Read these off the matrix that follows. Counting starts at 0.
1) Give the entry just right of the largest entry.
2) Give the top-right entry.
3) Give the entry in row 1 and column 0.
4) Give the bottom-left entry.
5) Give the top-left entry.
6) Give the entry directly below -10.
7) Give the entry just right of -8.
8) Give the entry at row 1, column 2.
array([[-15,   1,   7,  -3,  -2,   8, -13,   7],
       [ 14, -18, -12,  -5,  -1, -44,  14, -24],
       [-13,  -5,  -3,   5,  20, -12,   6, -10],
       [-21,  46,  -3,  17,  11,   4,   8, -25],
       [ -8,  17,  -2,   6,  -6,   7, -19,  12]])
1) -3
2) 7
3) 14
4) -8
5) -15
6) -25
7) 17
8) -12

Questions about the table below.
1) What is the entry just left of 31?
2) What is the entry just right of -38?
array([[ 10, -19,   2,  23, -15, -27,  29,   1,  -6,  20,  14, -16,  -9,
          4,  28, -39],
       [ -3,   8,   8,  -6,   2, -13,  14,  -6,  15,  16,  -1,  -6,   9,
         -6,  -4,   0],
       [ 23,  21,   7,  -7,   5, -35,   1, -18,  -3,  18,  20,  10,  -8,
        -10,   5, -29],
       [  2,  -3, -11,  11,   1,  11, -22,  10, -18, -21,   7,  16, -17,
          6,   3,   0],
       [  4,  43,  17, -38,  16, -25,   4, -26,  31,  21,   1,   8,  24,
        -17, -21,  22],
       [ -8, -10,   4,   5,  -6,   4,  14,   5,   6,   6,  -7, -11,   7,
          1,   1,   3],
       [ 29,  35,   3, -16,  18, -25, -23, -18,  -9,   4,  19,  26, -14,
        -10,  -5, -18]])
1) -26
2) 16

grid = ((-0.10, -0.11, -0.03, -0.09, -0.27, 0.00, -0.11, -0.13, -0.11, -0.07, -0.06, 0.00), (-0.06, 0.10, -0.03, -0.08, -0.02, -0.01, -0.09, -0.07, 0.09, 0.01, -0.03, 0.02), (-0.02, -0.17, -0.05, -0.07, 0.14, -0.11, -0.07, 0.06, -0.18, -0.11, -0.06, -0.14), (-0.04, -0.09, -0.03, -0.07, 0.01, -0.06, -0.08, -0.02, -0.10, -0.07, -0.05, -0.06), (-0.08, -0.08, -0.13, 0.01, -0.23, -0.07, 0.01, -0.09, -0.07, -0.05, -0.06, -0.07), (-0.07, -0.08, -0.11, -0.01, 0.01, -0.05, 0.00, -0.05, -0.07, -0.06, -0.05, -0.04), (-0.07, 0.09, -0.09, -0.03, 0.18, 0.01, -0.02, -0.08, 0.11, 0.01, -0.03, 0.05), (-0.05, -0.19, -0.06, -0.06, -0.29, -0.11, -0.07, -0.03, -0.20, -0.10, -0.07, -0.15), (-0.04, -0.18, -0.06, -0.05, -0.14, -0.12, -0.05, -0.01, -0.18, -0.10, -0.06, -0.15), (-0.05, -0.15, -0.04, -0.08, -0.29, -0.09, -0.09, -0.05, -0.17, -0.09, -0.06, -0.13), (-0.05, 0.08, -0.02, -0.08, -0.19, -0.04, -0.11, -0.07, 0.05, 0.00, -0.03, -0.03))
Read off the entry just left of -0.27.
A: -0.09
The entry just right of -0.20 -> -0.10
Read off the entry just right of the largest entry.
A: 0.01

array([[ -1,   5, -23,   5,   7,  20, -17,  10,  15,  17],
       [-20,   1,   3,  14,  24,   0, -20,   7,   5,   9],
       [-19,   3,  -3,   9,  32,  23,   2,   9, -13,  -8],
       [-12,   2, -11,   9,  17,  13, -14,   8,   4,   8],
       [-27, -16, -26,  17,   5,  11,  -4,  -5,  -9,   8],
       [-14,   2,   0,  12,  20,   1, -23,   9,  11,  13],
       [-16, -16, -24,  14,   5,  12, -11,  -2,   7,  16],
       [-36,  17,  -3,  17,  11, -13, -27,   6, -16,   6],
       [-14, -22,  -8,  16,  20,  12,  -9,   0,  11,  13],
       [-17,  -2, -13,  10,  22,  23,   1,   6,  -9,  -1],
       [ -1,  -6,   5,   9,  30,  13, -19,  12,  26,  15],
       [-32,  15,  -2,  14,  19,  -2, -18,   7, -17,   1],
       [-23,   1,  -2,  15,  17,  -3, -22,   6,   2,  11],
       [-11,   0,  -5,  11,  20,  10, -17,   8,  10,  11]])
Rows and columns are numbered from 0.
The entry in row 0 and column 2 is -23
The bottom-left entry is -11
The entry in row 0 and column 0 -> -1
The entry in the bottom-right corner?
Answer: 11
The entry in row 0 and column 1?
Answer: 5
The entry at row 1, column 0?
Answer: -20
The bottom entry of the column that holds the largest entry is 20
The entry in row 2 and column 0: -19
The top entry of the column that holds the largest entry is 7
The maximum -> 32
The entry in the top-right corner?
Answer: 17
The entry just right of 26 is 15
The entry just right of the smallest entry: 17
The entry directly below the smallest entry?
Answer: -14
The entry just left of the largest entry?
Answer: 9

array([[  0,  -2,  28, -30,  -2],
       [ -6,   0,  17,   0, -40],
       [  0,   0,  41, -15,  -7],
       [  0, -13,   9, -41,   0],
       [-41, -16,   0,   0,  -7]])
Counting starts at 0.
The top entry of the column that holds the largest entry is 28
Give the entry in row 1 and column 2.
Answer: 17
The bottom-left entry -> -41
Give the entry directly below 9.
Answer: 0
The entry in row 1 and column 0: -6
Give the entry directly below the largest entry.
Answer: 9
Give the top-left entry.
Answer: 0
The entry just left of the largest entry -> 0
The entry in the top-right corner is -2
The bottom-right entry -> -7
Give the entry at row 2, column 0.
Answer: 0
The entry directly above 9: 41
The entry just right of 28 -> -30
The entry directly below -15 -> -41

Questions about the grid below.
1) The third smallest entry?
2) The smallest entry in the last column?
3) The top entry of the column that holds the largest entry?
4) The entry in the bottom-right corner?
5) The entry just right of the largest entry?
6) The entry in the bottom-left corner?
7) The entry just right of 384?
8) The top-right entry?
590,501,634,491,411,790,417,405,536,616
573,441,719,459,428,652,509,421,416,708
600,420,483,510,372,729,548,351,426,470
565,528,714,508,399,749,377,397,549,692
423,479,571,476,417,387,384,408,473,553
318,420,277,480,393,101,424,360,415,251
552,443,327,518,335,719,495,306,508,312
320,374,164,439,414,153,474,394,369,165
409,503,526,392,472,499,316,483,553,525
431,438,467,435,415,443,442,406,455,465
492,501,571,346,508,736,338,532,574,586
445,424,597,403,443,431,472,438,417,601
458,523,665,457,443,473,331,433,548,631
1) 164
2) 165
3) 790
4) 631
5) 417
6) 458
7) 408
8) 616
